A small network was trained on made-up records. Each row is its average activation on records with the value named, seen along a few directions.
Related values have similar rows: they may be neighbours, one step apart, or belong to one group.
(in the rows, 500 means zero)
Random noise pushes rows far along 10 fixed directions. That doesn't count. These rows show it; they differ only by the noise:
[617 559 493 451 633 524 447 482 581 391 489 607 641 409 700 529 477 372
 365 471 536 435 487]
[538 448 702 597 456 680 404 428 221 509 721 296 410 689 388 283 577 692
 456 663 456 753 603]
[253 544 571 389 288 601 621 895 476 582 469 502 653 554 439 480 429 583
 590 372 760 318 483]
[451 381 554 380 551 697 374 689 504 580 586 522 460 743 503 263 636 460
 222 659 574 508 712]
[461 387 412 430 418 655 556 735 548 587 371 575 451 454 554 385 514 298
 475 464 485 297 523]
[501 499 610 523 361 607 459 646 590 415 469 512 843 480 529 473 401 391
 420 576 570 375 387]
[416 366 488 672 471 813 436 642 620 346 482 639 491 408 634 279 533 360
 396 514 351 425 442]
[573 604 512 580 494 464 568 480 294 506 502 387 436 333 593 558 434 506
 718 371 463 604 326]
[585 438 473 498 507 807 641 363 292 516 564 475 356 504 353 347 480 449
 423 420 460 496 768]
[373 547 386 358 461 437 685 755 517 775 423 493 290 559 390 362 565 446
 605 442 602 354 554]
[552 366 462 425 482 697 522 585 427 699 503 423 392 670 325 249 558 278
 313 665 470 495 690]
[547 579 365 229 671 508 715 533 372 701 478 479 477 570 356 539 407 273
 371 397 704 443 728]


W, 15 values:
w9: [487 665 380 486 303 473 494 650 878 464 292 809 812 283 672 566 467 189
 492 410 560 362 231]
w6: [460  49 531 571 400 309 334 507 352 515 387 314 531 462 654 683 497 342
 503 818 242 580 292]
w14: [582 553 414  99 719 361 266 692 468 611 510 491 489 556 773 821 557 504
 448 363 682 642 538]
w13: [538 262 352 460 643 400 764 291 208 646 423 296 508 419 337 786 250 160
 544 500 480 563 505]
w5: [601 668 486 551 277 552 537 501 586 613 601 442 511 558 145 390 566 772
 502 507 529 535 580]
w11: [486 369 492 527 526 820 416 465 286 396 352 520 431 331 817 622 410 517
 514 186 432 636 511]
w1: [664 696 576 365 524 627 348 475 572 490 568 625 401 536 681 424 701 652
 352 377 684 494 782]
w3: [764 615 462 495 473 433 566 306 360 471 522 511 565 475 481 680 435 554
 603 351 511 594 594]
w12: [479 620 333 413 713 440 323 639 742 539 471 553 413 462 617 550 551 298
 391 411 559 584 379]
w4: [234 838 415 539 735 289 580 628 764 552 574 646 568 694 229 432 475 431
 338 656 725 614 483]
w15: [442 413 465 686 528 440 525 363 631 503 381 577 354 397 436 421 516 516
 534 481 367 404 478]
w10: [664 480 419 432 716 545 426 253 574 367 586 650 523 398 611 710 526 375
 339 417 410 473 567]
w7: [549 696 388 534 527 473 435 496 482 653 500 425 564 493 286 600 413 298
 482 401 532 661 392]
w8: [477 581 407 535 511 388 737 278 301 315 462 424 653 439 414 778 218 508
 668 282 614 445 452]
w2: [334 639 575 835 440 440 621 343 498 547 625 358 263 617 281 396 588 794
 591 514 459 784 546]
The values of W form 3 separate groups.
- Which other values are in the same group as w3? Give them in the order they are listed. => w9, w1, w4, w8
- Which other values are in the same group as w6? Give them in the order they are listed. => w13, w11, w15, w2

G, 15 values:
g7: [382 827 592 709 421 596 521 586 651 468 588 447 817 528 387 429 388 565
 457 488 711 666 352]
g4: [413 472 357 489 886 588 655 376 431 339 624 607 386 530 382 454 348 293
 304 499 434 700 598]
g3: [611 334 345 572 560 426 732 330 215 598 316 337 255 323 512 613 354 251
 729 442 207 539 393]
g8: [703 436 423 591 412 719 406 593 430 457 381 464 547 301 732 523 449 162
 485 436 360 467 339]
g1: [621 615 455 375 418 537 493 481 430 569 479 489 708 475 428 683 463 425
 398 352 765 488 591]
g13: [614  89 515 450 330 826 458 467 276 519 482 568 225 484 582 378 574 502
 456 528 325 341 805]
g15: [416 504 461 235 438 645 486 895 206 602 420 477 481 442 665 758 412 433
 597 206 695 514 483]
g9: [688 561 673 331 343 366 546 354 334 517 547 426 591 623 375 485 497 758
 633 592 570 356 680]
g6: [630 440 666 588 549 409 354 172 633 334 570 454 677 604 401 483 549 596
 330 785 338 530 544]
g14: [173 434 436 390 640 259 682 741 517 541 462 608 289 548 547 535 505 663
 663 461 584 379 512]
g12: [497 429 470 438 580 623 621 305 346 554 491 414 498 548 234 528 466 387
 401 526 518 522 650]
g5: [815 505 509 333 603 199 441 320 400 582 374 295 800 414 552 872 291 261
 558 554 494 630 263]
g11: [581 776 464 580 554 542 527 468 470 441 638 505 469 345 606 608 486 547
 545 185 635 625 448]
g10: [540 582 567 280 379 288 460 517 487 630 490 424 672 561 487 697 512 658
 523 482 693 442 544]
g2: [349 537 484 320 588 434 444 704 545 520 457 603 625 566 697 630 464 537
 442 333 762 406 568]
The values of G form 3 separate groups.
- Which other values are in the same group as g14? Give them in the order they are listed. => g7, g3, g13, g2
- Which other values are in the same group as g9? Give them in the order they are listed. => g4, g8, g15, g11
